These are the activations of a small neural network, seen along a few directions. Each row is one input.
Each table varies a few parts of the input and shows all the possible inputs, shuffled.
A made-up example of a description, with smaller parts first: one of 6 places along a line, together with either a single point or one of 11 places around a ring or (one of 2 separate values, together with one of 8 places around a ring).
Shared parts are said once, and a part with two or three values counts as separate values.

Table:
row 1: [ 23  -7  -4  -9 -24  -1 -10   4   9 -23 -24  19 -41   9  -4 -13 -46   0]
row 2: [-26 -33  10  13  30   6  11  22 -21 -10  40   6  26  37  -1   6  41   6]
row 3: [  8   7 -29  25  12   7   1  15 -23 -25  28 -20  27  39   6 -20  25 -12]
row 4: [  5  15 -33  18  15   1   2  -8 -35 -31  15 -10  32  25   0   4  15  -3]
row 5: [ 39  35   6 -13 -10  19  -9 -23   8  29 -17  -4  -5 -23  -1  -4  -4 -42]
row 6: [ -3 -58   5 -23 -21 -12 -26  -9  12  -6  -6  14 -37  -4  18   5 -17   7]
row 7: [ -3  24  18  -9  12 -22   9   6  47   7 -24   2  -9 -46   6  10  16   9]
row 8: [-31  -8  -9  15  14  -3   6  -6  -9 -13  30   6  37  32   1  25  37  15]
row 9: [ -7   6  25  -3 -11  -4  -5  26  14  21   4   0 -27 -35  -3   7 -18  34]
row 10: [-36 -26  12   9  21   5  11   8 -24 -15  31  13  40  19   2  -7  32  20]
row 11: [-45 -16   8  28  21 -10   4  -9 -13 -12   4  10  43  15 -12  13  31  18]
row 12: [ 10  15  28 -18  -8  25 -10 -21  29  34  -1  -3   2 -24  12  21   7 -24]
row 13: [ 31  -2  -5 -42 -20  10 -21 -21 -26  50 -24 -22 -14   3   0 -21 -16 -22]
row 14: [ -5  19  15  -8   1 -16  12  22  39  17   6  -1 -16 -41   0   9 -18  15]
row 15: [ 12   8 -16 -14 -11 -15 -15  10 -20  27 -22 -12 -39 -44   1 -23  -6   7]
row 16: [-15   2  -8  27  15  -2  14  -3 -48 -30   1 -13  22  18   0 -16  16  -4]
row 17: [  3  -9  13  -1  -8 -10   9 -11  60 -29 -15  31 -22 -21  12  17   4 -16]
row 18: [-13   0 -17  17  30  12   6  16 -40 -28  10  -2  29  18   3 -31  17  -5]
row 19: [ 21  44  -2  -7   9 -23   9   4  27   2 -37   0 -16 -45  -3  -8   7  -7]
row 20: [ 25  25   2  -4 -16  -2  -3  24  -8  13 -10  -5 -34 -36 -15 -12 -27  22]
row 21: [  0  12 -35  38  19  -8   9 -10 -26 -17  -4  -8  36  24   0   7  13  -2]
row 22: [ -9  13 -33  36  26  10   3 -14 -18 -23 -12 -20  26  15 -17  -1  20   5]
row 23: [-37  -9  -7  31  20   3   8 -21  -1  -8   9  -3  34  18 -14  20  35  27]
row 24: [-48 -19  15  23  15  -8  17  -1 -23 -13  17   3  27  25  -1   3  36  12]
row 25: [ 26 -35 -18 -21 -25 -13 -24 -10  -9 -14 -24  11 -45  -4   7 -18 -28 -11]
row 26: [  1   1  34 -29 -23  28 -14  -1   5  49   5  -8  -9  15  -1  11 -30   6]
row 27: [  3 -17   9 -14 -16  -4  14   5  55 -22   1  20 -24  -5   9  16 -31  -1]
row 28: [ 30  24  10 -26 -25  24 -13  -4 -15  42 -11  -9 -17  14 -13 -14 -39 -12]
row 29: [  1 -25  19 -46 -17  15 -26 -18  -7  56  -7 -21  -6   2  12   3  -7  -5]
row 30: [ 35   6  -6  -1 -10 -10   8 -13  38 -38 -28  25 -26 -24   1   0  -8 -31]
row 31: [  2  14  22 -25 -18  23   0  -2  26  46  18  -5  -5  -2   5  15 -28 -16]
row 32: [ 30  35   1 -22 -20  18   0  -5   6  40   3  -6 -11  -2  -9  -8 -37 -33]
row 33: [-10 -19   9 -19  -8 -13 -18  13  -2  29  -4 -13 -29 -48  10   0   3  26]
row 34: [ 20  39  -6  -7  -2 -16  11  20  19  11  -7  -3 -23 -40 -11 -10 -27   0]
row 35: [-26 -24 -11  29  14  -1  15  -2  -1  -8  11   1  43  25  -6  31  40  20]
row 36: [-17 -20   1  17   3   0   7   7  -8 -13  50  -4  39  39   6   6  41  15]
row 37: [-16   9 -15  34  24  -7  -1 -10 -35 -26 -13  -3  36  11  -9  -7  11  -1]
row 38: [ 23   7 -12  -9 -18  -7  12   4  35 -28 -15  21 -32  -4  -1  -7 -41 -22]
row 39: [  5  -2 -13  20  32   3   6  13 -49 -23  27  -6  21  33   4 -17  15 -12]
row 40: [ -5 -29  19 -10 -21   0  -9   6  30 -15  -8  21 -33  10   8   9 -35  18]
Q: The inputs of row 15 and row 33 match in every part but one. If row 19 is changed in the same way as row 15 into row 33, which row does it become?
A: row 7
Q: Describe the family of inputs behind these rows.
A: one of 2 separate values, together with either one of 8 places around a ring or (one of 3 separate values, together with one of 4 places along a line)
Q: A walk changes only the place on the line of 4. It starts at row 30 and steps to row 38. List the rest of the walk in order.
A: row 1, row 25
Q: Which other rows does row 23 become when the place on the ring of 8 takes its other values? List them by row number.
A: row 2, row 8, row 10, row 11, row 24, row 35, row 36
Q: A walk changes only the place on the line of 4. It starts at row 6 and steps to row 40. List the rest of the walk in order.
A: row 27, row 17

Table:
row 41: [ 17   9   9 -20 -20   1  -9   4  12  18 -14   4 -34 -19  -2  -8 -38   1]
row 42: [  7  20 -21  13  17   3   2   3 -47  -3   2 -18  19   9  -7 -26  10  -9]
row 43: [  2  -5 -17   7   6   9 -11  -2 -46   1   6 -14  12  23  -2 -16   9  -4]
row 44: [-15   0 -13  31  26 -20  16  10  -7 -45   3   8  15  -5  -3  -7  24   9]
row 45: [ 24  13   4 -20 -18  -8  -4   2  32  13 -14   5 -37 -29   5  -1 -24 -11]
row 46: [ 14   6  12 -22 -23   2  -5  -2  12  20 -19   4 -32 -21  -1  -2 -38   0]
row 47: [ 23   9   8 -25 -18  -3  -6  -5  34  14 -16   6 -30 -31  11   3 -17 -14]
row 48: [-13  -8  12  -4   5  22  -2  -2 -24  23  26  -9  28  34   2   2  12  -7]
row 49: [-21 -25 -13  24  15 -14   6   8 -10 -39   4  11   8  15   2   2  20  16]
row 50: [-11 -21  -4  -3  -2  14 -12  -8 -36  16  17 -13  20  37   2  -3   8   1]
row 51: [ -3   4 -22  37  19  -9  20  -5   8 -58  -3  13  24  15  -5   6  19  -7]
row 52: [ 20  24 -27  17  11  13   2 -16 -29 -15  -1 -13  27  25 -10 -11   6 -25]
row 53: [-39  -4   9  26  23 -10  16   7  13 -10  17   2  33  -7  -4  26  42  30]
row 54: [-13  16   4   7  16  14  -2  -4 -26  35  18 -28  38   2  -9   6  30   9]
row 55: [ 25   9   3 -21 -22  -4  -4   4  30  15 -10   3 -35 -28   2   1 -28  -6]
row 56: [ 17   5  13 -28 -15  -3  -6  -4  24  21 -27   6 -27 -23   2   0 -17 -10]
row 57: [ 11   7  17 -21 -17   0  -9  -2  18  23 -22   4 -31 -24   4  -2 -27  -4]
row 58: [ 23  10   7 -23 -20  -2  -7   5  24  13 -10   0 -35 -23   0  -3 -34  -3]
row 59: [-34 -41  -1  13   6  -8   5   2   0 -24  15  11  15  28   6  14  18  22]
row 60: [-37 -28  20  12  11   2  11   4  19 -17  28  16  22  21   5  20  25  12]
Q: Describe the family of inputs behind these rows.
A: either one of 8 places around a ring or (one of 2 separate values, together with one of 6 places along a line)
Q: Which other rows does row 43 become when the choice among 2 separate values takes its other values? List them by row number.
A: row 49

Table:
row 61: [  0   7  -6  10  11  18   1   2 -26   1  21 -13  29  33   0  -2  16 -10]
row 62: [-20 -17  -4  13  11 -18   6  -1  13 -27  -7  10   2  -6   0   7  17  17]
row 63: [-19 -16   2  15   8 -10  12  -6  21 -30   5  17  13   3   2  16  24   3]
row 64: [ 42  37  -3 -15 -14  10  -3  -7  -1  15 -27  -6 -20 -13 -11 -15 -38 -23]
row 65: [ 15  -4  17 -36 -30  20 -18 -14   6  52  -3 -11 -16   4  -2  10 -32  -1]
row 66: [ 42   5 -17 -25 -21   3 -15   1 -10   3 -16   0 -38  -1   5 -26 -43 -26]
row 67: [ -6   0 -14  11  11   6  -8  -4 -42   2   5 -13  17  12  -3 -10  13   5]
row 68: [ 29  25   6  -7 -18  -8   7  -2  41  -8 -30  13 -36 -30  -6   3 -36  -9]
row 69: [-13  -9   6  15  11  -4  14  10  22 -27  18  11  12  11   3  17  19   8]
row 70: [ -7  -2 -16   8  12   5  -8  -9 -36   1  -3 -14  20  16  -3 -13  14  -1]
row 71: [ 20  19   8 -26  -9   6 -12   0  -7  47  -7 -18 -16 -24   1 -10 -13 -13]
row 72: [-23 -11   6  14  14  -4  17  -2  23 -28  12  17  17   5   6  15  17   2]
row 73: [-18 -17   2  15  11 -13   5  -6  15 -29  -7  12   7  -1   4  10  22   9]
row 74: [-23 -11   5  11   8 -15  13  15   9 -24   8   9   1  -6   0   4   3  21]
row 75: [  1 -16  26 -27 -33   3  -8  -9  47  27  -6  10 -31 -13   5  25 -30  11]
row 76: [-16 -13   0  18   7 -13   8  13   8 -21   2   9  -1  -8  -4   9  10  26]
row 77: [ 20  27   2 -12 -11 -11   2   1  38  10 -20   3 -27 -46   2   5 -14  -4]
row 78: [ -2   6  -6   9   8  10   1  10 -35   8  19 -13  24  24  -4  -9   6   5]
row 79: [ -4  -3 -13  10  12   8  -9 -10 -34   0  -5 -12  24  22   0  -7  18  -8]
row 80: [  6   7  18 -19  -9 -10  -5   5  33  25 -11   3 -29 -40   8   6 -12  -2]
row 81: [-17 -18  -2  16   9 -16  10  -8  18 -29   0  14  10   2   3  12  24   5]
row 82: [ 28  -6  -6 -16 -26 -14  -6   5  32 -19 -19  18 -53 -19   9  -9 -40 -12]
row 83: [ 34  38  -7 -20  -9   6  -7  -4  -3  33 -17 -18 -12 -29  -4 -12 -15 -16]
row 84: [  2 -13  27 -27 -21  -7  -8   5  29  21 -10  13 -40 -24   8   1 -18   4]
row 85: [ -4   8  -7   8  11  16   2   6 -26   8  22 -12  27  30  -7  -5   8  -5]
row 86: [-20  -7   8  12  11  -4  14  11  24 -21  20  14  11   6  -1  11  11  11]
row 87: [ -5   0 -10  11   9  13  -2 -14 -29  -2   9  -7  31  25  -2  -3  21 -15]
row 88: [ -1   2 -13  13   7   8  -4   5 -41   7   7 -16  15  14  -9  -9   7   9]
row 89: [ -5   5  -8  12  13  16   6 -10 -26   0  16  -9  32  29   0  -3  15 -14]
row 90: [ -4  -3 -14  11  10   7  -3 -15 -32  -1   3 -11  28  25   0  -8  21 -13]
row 91: [ -8   5  -8   6   8   7   0   8 -40   4  12 -16  18  16  -5 -15   0   4]
row 92: [ 13  -1  18 -36 -18  11 -18   1 -11  44  -6  -6 -25  -8   4 -15 -20  -9]
row 93: [-16 -10   7  13   8 -11  13  18  14 -20  15  12   8   2   1   9   9  22]
row 94: [-20 -17  -2  15  10 -16   4   7   7 -24  -1  12   0  -8   1  11  15  21]
Q: Describe the family of inputs behind these rows.
A: one of 2 separate values, together with either one of 6 places along a line or one of 11 places around a ring
Q: The inputs of row 61 and row 69 match in every part but the choice among 2 separate values. If row 64 is changed in the same way as row 61 into row 69, which row does it become?
A: row 68
Q: A walk changes only the place on the line of 6. It starts at row 82 and steps to row 68. List the rest of the walk in order.
A: row 77, row 80, row 84, row 75
Q: A walk changes only the place on the line of 6. It starts at row 65 and steps to row 92. List the rest of the walk in order.
A: row 71, row 83, row 64, row 66
